A small network was shown many inputs. Here are its activations along a few directions, one row for each input.
Each table varies a few parts of the input and shows all the possible inputs, shuffled.
Descriptions start from the smaller parts, as in this example, which fits no table here: one of 3 separate values, together with either a single point or one of 11 places around a ring or (one of 5 places around a ring, together with one of 6 places along a line).
Shared parts are said once, and a part with two or three values counts as separate values.

Other details of the inputs shift rows strongly along two fixed directions, in all tables alike. That doesn't count.

Table:
R1: [-87  17 -60   6 -26 -11  -9 -21  29 -27  12  29]
R2: [ -3 -13  19  12  15   4  37  -8 -27   3 -26   7]
R3: [  9  -7  13  -5  14  34   5   1 -14   6 -29  -2]
R4: [-45  14 -51  14 -55 -33 -29   1  29 -22  36  38]
R5: [ 27 -18  12  20 -20  11  -8   7 -26   7 -33  26]
R6: [-19 -27  -8  52 -20   0  44 -16 -53  -9 -73  48]
R7: [-95  35 -35 -16 -25 -12 -17 -15  10 -17  -7  57]
R8: [-85  14 -44   1 -14 -25 -11 -31  25 -19  24  39]
R9: [ 20 -12  20  18  -5 -10  23   4 -23   0 -24   7]
R10: [ 35   6  28 -30  26  31 -13  18   2  12   6 -42]
R11: [  1 -14  19   2  17  22   8 -13 -27  10 -32  21]
R12: [  8  26  25 -41   5 -19 -39  14  22   6  39  -1]
R13: [ 43 -32   9  13  -2   2  -5   1   6   6  14 -15]
R14: [ 36 -12  12  24 -26  -7  18  24 -20   1 -12   6]
R15: [-26  -9 -18   3  -3 -15  -8 -20  13  -8  17  16]
R16: [-53  47 -47 -10 -22 -32 -37   1  18  -1   7  44]
R17: [ 49  -9  20   2 -17  11 -16  23 -13  10  -3   7]
R18: [ 21 -16 -14  25   5  26   5 -17  -5  -3 -10 -34]
R19: [ -4  45   4 -23   5 -13  -9  16  22  -4  37 -46]
R20: [ 32 -33   8  14   7   2   2 -12   0   1   3  -6]
R21: [ -3  24  23 -44  14 -14 -33   8  18   7  37   1]
R22: [ 43 -13  18 -26  38  23  -6   6  27   8  41 -71]
R23: [-17   1   1 -39  28  -3  -7 -12  40   0  52 -26]
R24: [ 19 -19   8  35 -25  -7  24  10 -29  -1 -34  18]
R25: [ -9 -13  13   8  12  10  42  -6 -22  -1 -33   3]
R26: [ 16  48  34 -72  35 -16 -18  38  51   6  84 -81]
R27: [ 25  -4  -6  22   7  -8  25   6 -20  12 -31   1]
R28: [  9  -4  16   1  15  15  33   8 -11   1 -18 -21]
R29: [ 18   5   0  14  -1  31  -6  -2 -23   3 -35 -12]
R30: [ 35 -26 -18  20  18   4   4 -11   1  13  -7 -11]
Each input here is: one of 3 separate values, together with either a single point or one of 9 places along a line.
- Changing only the choice among 3 separate values turns R18 into R29. The same change can be made to R20. Which row results? => R12
- Change only the place on the line of 9 in R28. List by row number the other rows that result. => R2, R6, R9, R14, R19, R24, R25, R26

Table:
R31: [ 52 -34  25  16  14  28  15   1 -27  14 -31  -9]
R32: [-99  26 -67  32 -61 -30 -11 -17   0 -31 -20  73]
R33: [ 51 -31  28  16  14  24  20   4 -29  13 -33 -10]
R34: [ 26 -34  18  10  39  41  37 -17 -23   7 -34 -31]
R35: [ 27 -39  14  11  40  43  32 -21 -19   9 -32 -30]
R36: [ -2   9   1 -10  -2 -10  -8   6  12  -1  21  -6]
R37: [-34  -8 -33  39 -33   1   7 -14 -26 -12 -46  51]
R38: [ 15  19  18 -33  13 -15 -18  17  28   6  48 -31]
R39: [ 24  26  26 -47  20 -16 -23  22  34  10  58 -40]
R40: [ -2   9   0  -9  -3 -10  -7   6  11  -1  18  -2]
R41: [ 52 -29  25  19  13  24  21   3 -28  12 -31 -15]
R42: [ 22  24  25 -45  19 -15 -22  22  34   8  60 -43]
R43: [ 54 -34  24  17  14  22  21   2 -26  13 -29 -13]
R44: [-15   3  -7   5 -14  -5  -5  -2  -3  -4  -7  20]
R45: [-18  13   5 -33  34   3   0  -7  27   0  33 -35]
R46: [-77  40 -43  -4 -39 -36 -25  -3  20 -20  19  47]
R47: [-31  -8 -33  37 -32  -1   7 -13 -21 -11 -41  45]
R48: [ -1  12   7 -16  -1  -9 -12   8  11   2  19   0]
R49: [ 53 -34  26  16  15  24  17   0 -28  12 -30 -10]
R50: [-33 -10 -34  40 -33   1   9 -14 -21 -13 -41  43]
R51: [-36  63  -5 -61  -4 -45 -45  21  62  -6  90 -19]
R52: [ 51 -29  29  14  13  25  20   5 -30  13 -33 -11]
R53: [ 53 -35  24  18  14  22  18   0 -26  12 -30 -12]
R54: [-17   0 -16  15 -18  -5   0  -5  -4  -8 -11  21]
R55: [ 15  20  18 -34  13 -16 -19  17  27   8  44 -26]
R56: [-30   5  -8 -16  22   7   7 -16  15  -5  13 -15]
R57: [-48  -5 -27  11   5  11  15 -27  -2 -12 -20  11]
R58: [ 52 -33  23  20  14  23  23   3 -26  11 -30 -15]
R59: [ 16  21  19 -34  14 -15 -19  16  28   8  48 -29]
R60: [ 13  20  18 -34  13 -14 -20  17  24   7  43 -23]
R61: [-31  -7 -32  38 -31   0   6 -14 -21 -11 -39  43]
R62: [-78  40 -46   0 -41 -37 -23  -5  21 -20  19  45]
R63: [-15   2 -14  13 -16  -6  -2  -5  -4  -6  -9  19]
R64: [ 23  26  28 -48  20 -15 -25  22  31  10  57 -37]
R65: [-33  -9 -35  40 -33   1   9 -14 -21 -13 -42  45]
- Describe the family of inputs behind these rows. => one of 5 places along a line, together with either a single point or one of 6 places along a line
- Changing only the place on the line of 5 turns R65 into R40. The same change can be made to R31. Which row results? => R48
- Change only the place on the line of 5 in R35. List by row number the other rows that result. => R34, R45, R56, R57

Table:
R66: [-21  50  17 -44  -8 -33 -28  25  29   2  47   2]
R67: [ 63 -38  45   8  39  39  48  10 -32  13 -30 -50]
R68: [ 38   9  39 -67  38 -13 -35  16  57  18  95 -52]
R69: [ 43 -20  -3   8  10   3   1   2  13   7  24 -34]
R70: [-42   1 -43  30 -51  13 -28 -12 -16 -17 -44  60]
R71: [-37  32 -19 -18 -20 -40 -47   4  22  -2  27  41]
R72: [ 31  22  42 -81  68  -5 -26   3  50  21  82 -66]
R73: [118 -38  47  31  27  33  40  20 -45  28 -47 -51]
R74: [  5 -36 -10  27  14  60  12 -31 -32  -1 -60   0]
R75: [-74  38 -32  19 -59 -31  -5   4 -11 -24 -16  57]
R76: [-55  16 -32  -5 -28 -24 -23  -9  31 -19  37  34]
R77: [ 51 -40  -5  52 -19  12  23   3 -36   2 -50   5]
R78: [ 56 -34  33  13   1  14   9  10 -19   5 -15  -2]
R79: [-69  -2 -45  31  -9  -2   2 -40 -19 -13 -46  56]
R80: [  3  46  33 -49   2 -27 -24  30  29   2  59 -19]
R81: [-62 -12 -50  43 -49  -9   3 -23  -9 -24 -22  59]
R82: [ 38 -39  32   2  40  33  27 -17 -15  12 -22 -29]
R83: [-29  42   9 -57  33 -22 -24  11  33   8  47 -14]
R84: [ 36   8  26 -49  26 -14 -28  19  51   9  94 -58]
R85: [  0 -14   1   7  13  50  12  -6 -25   1 -48  -4]
R86: [-55  32 -37   3 -15 -19  12   2  12 -17   1   3]
R87: [ 21  20  43 -75  58  -6 -24   2  52  16  81 -64]
R88: [ 14 -19  21  -5  26  16  16 -12  -2   1   5 -34]
R89: [  8  27   5 -45  35 -17 -16   4  51   2  75 -69]
R90: [-18  25   1 -30 -15 -32 -37  10  31   0  41  18]
R91: [ 39 -39  32   6  36  34  29 -16 -16   4 -18 -30]
R92: [-77   6 -49  31 -30  -8  12 -28  -6 -28 -21  34]
R93: [ 94 -76  33  28  38  51  31 -15 -46  28 -51  -8]
R94: [ 22 -11  18  -5  -8  -6  -9  10   0   5   3  10]
R95: [ 41 -46  15  43 -19  18  22   1 -43   0 -50  16]
R96: [-21  52   8 -39   0 -36 -40  18  18   8  35  14]
R97: [109 -62  24  51  10  31  33   8 -42  20 -55 -28]
R98: [  3 -23 -22  48 -39  -3  11   0 -28 -10 -41  31]
R99: [-62  11 -78  41 -50 -27 -10 -18  17 -21   0  43]
R100: [ 52 -32  22  35  -1  59  15   1 -61  12 -82   8]
R101: [ 96 -43  56  21  29  41  37   8 -64  30 -68  -7]
R102: [-64  -3 -51  40 -26  -3  18 -29 -10 -24 -31  26]
R103: [ 35  37  29 -62  49 -15  -8  31  55  15  79 -89]
R104: [ 27  -6  12 -10   1  -6 -14   6  -4  10  -1  16]
R105: [  9  33  44 -72  42  -9  -8  26  44   6  73 -58]
R106: [-69   7 -66  34 -51 -24  -9 -16  11 -24   3  47]
R107: [  2  27   6  -3 -16 -19  -3  22   1  -1  13  -7]
R108: [-74  28 -41  10 -26 -18  13  -2   6 -22  -7  20]
R109: [  2  14  11 -47  18 -18 -36   2  48  10  73 -16]
R110: [-78  30 -48  42 -69 -28   6  -1 -25 -28 -39  70]
R111: [-44  41   5 -44   6 -22  -7  14  35 -10  50 -21]
R112: [-78   7 -36  24 -25  -1  22 -20 -21 -16 -54  59]
R113: [-27 -16  -5  22  -3  18  37 -10 -30  -6 -56  25]
R114: [ 23  16  20 -57  39 -19 -48   8  49  20  82 -29]
R115: [-18 -27 -37  35 -22  38 -12 -25 -16  -7 -40  37]
R116: [-75  33 -31 -15  -9 -16   2  -8   4 -11  -9  41]
R117: [-57  49 -12 -16 -32 -34 -22   8  10  -7  12  43]
R118: [100 -41  39  42  15  33  46  16 -56  20 -60 -33]
R119: [-73  24 -66  25 -25 -23   0 -25  20 -23  -1  18]
R120: [103 -68  44  40  10  36  34  11 -50  15 -49 -23]
- Changing only one part turns R120 into R110. The same change can be made to R78. Which row results? => R80
- Changing only one part turns R75 into R88. The same change can be made to R66. Which row results? => R82
- Describe the family of inputs behind these rows. => one of 5 places around a ring, together with either a single point or one of 10 places along a line
- A walk changes only the place on the ring of 5. It starts at R74 and steps to R85. List the rest of the walk in order. => R100, R70, R115
- Which other rows agree with R83 in the place on the ring of 5? List them by row number. => R67, R85, R86, R103, R105, R108, R111, R112, R113, R116

Table:
R121: [-30   4 -15  -3  -8  -4   5  -8   8 -10   6   1]
R122: [ 44 -21  13  13   0  31  -3   6 -20  11 -26  -9]
R123: [-36  13 -14  -9  -5 -10  -5  -7  23 -10  22  -1]
R124: [-29   3 -16   6  -7  -4   2 -12  11 -12   7   0]
R125: [-17  12 -15   0 -21   4 -23   5   0  -6  -8  23]
R126: [-30   2  -8  -4  -1  -3   3  -8  11  -9   4   7]
R127: [-18  16 -11  -1 -23 -22 -17   4  19 -10  25   8]
R128: [-17  35   1 -19  -9 -28 -19  13   9   0  15   9]
R129: [ 13   9  11 -34  29  -7 -16   1  35   7  55 -42]
R130: [-26  17  -2 -24   8 -10  -5   6  22  -5  29 -10]
R131: [ 48 -31  13  20   4  11   6   1 -16  10 -14  -9]
R132: [-22  20  -6 -10 -18 -21 -13  15  13  -6  20  14]
R133: [ 39 -18  32   6   8  12  12  11 -24  12 -16  -4]
R134: [-22  27  -5 -18 -15  -4 -34   6  10  -2  12  18]
R135: [ 45 -25  22   7  14  10   2  -1 -21  18 -16   6]
R136: [-11   5 -17  11 -23 -15 -11  -2   6 -10   7  17]
R137: [ -6  14   1 -18  -8 -20 -20   9  22  -4  29   7]
R138: [-11  15 -13   9 -20 -15  -6   9   1  -9   8   9]
R139: [ -9 -22  -5  17  -1  16  24 -12 -19  -7 -32  10]
R140: [-25  17 -16  -2   0  -9   2  -3   6  -4  -4  -5]
R141: [  8 -19  -4  26 -22   5  14   0 -22  -4 -28  16]
R142: [-17  17 -13  -5 -24 -22 -15   7  14 -11  25   7]
R143: [ 28 -27  31   1  27  24  20  -9 -15   9 -16 -18]
R144: [-15  13  -5  -8   6   0   9  -1   6  -1   0  -2]
R145: [-10 -17 -13  19   0  35   8 -14 -21  -4 -45  14]
R146: [-38  21 -13 -15   1 -11  -3   2  16 -10  17   2]
R147: [ 39 -15  16   6  27  17  19  -1 -13   9 -17 -38]
R148: [-21  17  -6 -14 -21 -21 -13  10  13  -9  21  14]
R149: [ -4 -26 -13  30  -6  18  27 -17 -23 -10 -34   4]
R150: [ 34 -33  11   6  30  22  15 -11 -13  12 -19 -11]
R151: [ 12  -6  -2  22 -15   4  16   6 -22   1 -34  20]
R152: [ -6  -6   1  14   9  10  20 -10 -25   2 -42   7]
R153: [  7 -21   2  24 -17   5  11  -1 -19  -3 -30  22]
R154: [-20  27  11 -35  20 -11 -10   6  22   0  37 -17]
R155: [ -8  15   1 -13 -15 -20 -17   9  23  -3  32  -1]
R156: [ 42 -23  35   5   8  12   9   4 -18  10 -14  -5]
R157: [ -7   2 -23  13 -17 -16 -15  -5   3  -2   6  22]
R158: [ -7 -15  -9  25   1  16  25  -8 -20  -3 -31   2]
R159: [-14  12 -22   9 -25   3 -24   1   1  -8  -4  15]
R160: [-27  10 -18   6  -3  -3   5  -5   4 -10   5  -3]
R161: [-11 -19   2  14   2  16  23 -15 -25  -4 -33  13]
R162: [-26  -1 -19   1  -1  -4  -1 -13  11  -3   6   5]
R163: [-16  30 -13  -7 -21 -22 -10  12  14  -2  18   9]
R164: [ -3  13  -6 -19  -3 -22 -26   7  21   4  30  11]
R165: [-17  14 -12  -5 -20 -22 -18   4  19  -7  24  13]
R166: [ 63   1  68 -61  65  12  -4  21  24  25  60 -78]
R167: [ -7 -17 -20  28  -5  33   7 -18 -21  -6 -41   6]
R168: [ 79   0  59 -45  38   1 -11  34  24  25  60 -70]
R169: [ -4  -9 -12  24  -2  15  28 -10 -18   0 -34   4]
R170: [ 43 -14  32   4  12  12  12  12 -24  12 -15  -8]
R171: [-11  17   4 -21  -5 -22 -24   5  17   4  29  13]
R172: [-19  20 -12  -2 -22 -22 -14  12  14  -8  25   6]
R173: [ 51 -13  17  16   3  12  16  10 -19  10 -16 -17]
R174: [-26   0 -18   4  -3  -3   2 -13  10  -9   3   6]
R175: [ 88  -3  55 -32  39   4  -5  30   8  27  30 -68]
R176: [ 48 -30  10  18   7  11   5   0 -17  16 -16  -1]
R177: [-15  30 -15  -3 -18 -28 -18  11  12  -6  14   2]
R178: [-30   2 -14  -3   0  -4   0 -11  11 -11   2  12]
R179: [-31   7 -15   1  -5  -4   5  -3   8  -7   6   0]
R180: [-19  27  -2 -28  13 -15  -9   6  21  -1  20 -17]
R181: [-35  16  -5 -19   5 -11 -10 -10  18  -7  20   8]
R182: [ -1  -9 -13  27  -1  15  26 -11 -18  -2 -32   0]
R183: [-31  12 -20  -6  -3 -12  -9 -11  23 -13  24  -1]
R184: [-31   2  -9  -4   4  -3  -2 -15   4  -2   0  16]
R185: [-10 -14  -5  15   3  35   6 -17 -26  -1 -45  16]
R186: [  9 -11  -5  29 -17   5  14   5 -23  -1 -29  15]
R187: [-23  20   1 -17 -18 -21 -15   6   8  -7  20  18]
R188: [  9  -2   5  19 -12   4  15   2 -27   4 -34  23]
R189: [ -7  -6   1  15   5  15  26 -11 -24   2 -37  11]
R190: [ 94  -6  63 -55  49   0 -22  29  34  32  72 -77]
R191: [ 46 -19  26   8   9  13  14  15 -20   9 -17 -11]
R192: [-19  22  -8 -29   8   8 -25   0  27  -1  29 -19]
R193: [-30  11 -24 -10   3 -13 -13 -12  22  -2  23   6]
R194: [ -7 -18 -12  29  -3  15  23 -11 -19  -6 -28   2]
R195: [-19  30  -9 -12 -15 -27 -16  14  11  -5  10  11]
R196: [-11  -3 -20   4   7  -2  -3 -15   8  -1   8   0]
R197: [ 10 -23  -5  25 -13   4   6  -4 -20   2 -31  27]
R198: [  7 -18   5  23 -12   5   8  -7 -25  -1 -32  30]
R199: [ 29 -34  14   7  25  23  19 -10 -13  10 -21 -13]
R200: [ 29 -29  16   5  31  22  15 -16 -19  14 -21  -4]
- Describe the family of inputs behind these rows. => one of 2 separate values, together with one of 4 places along a line, together with either a single point or one of 9 places along a line
- Changing only the choice among 2 separate values turns R169 into R163. The same change can be made to R149. Which row results? => R142
- Changing only the choice among 2 separate values turns R186 into R158. The same change can be made to R165. Which row results? => R174
- Changing only the choice among 2 separate values turns R187 into R161. The same change can be made to R173. Which row results? => R182
- Which other rows agree with R200 in the choice among 2 separate values and the place on the line of 4? List them by row number. => R143, R152, R154, R161, R166, R181, R184, R185, R189
- Which other rows agree with R132 in the choice among 2 separate values and the place on the line of 4? List them by row number. => R125, R137, R148, R151, R153, R164, R191, R195, R197
- Change only the choice among 2 separate values in R122. List by row number the other rows that result. => R192
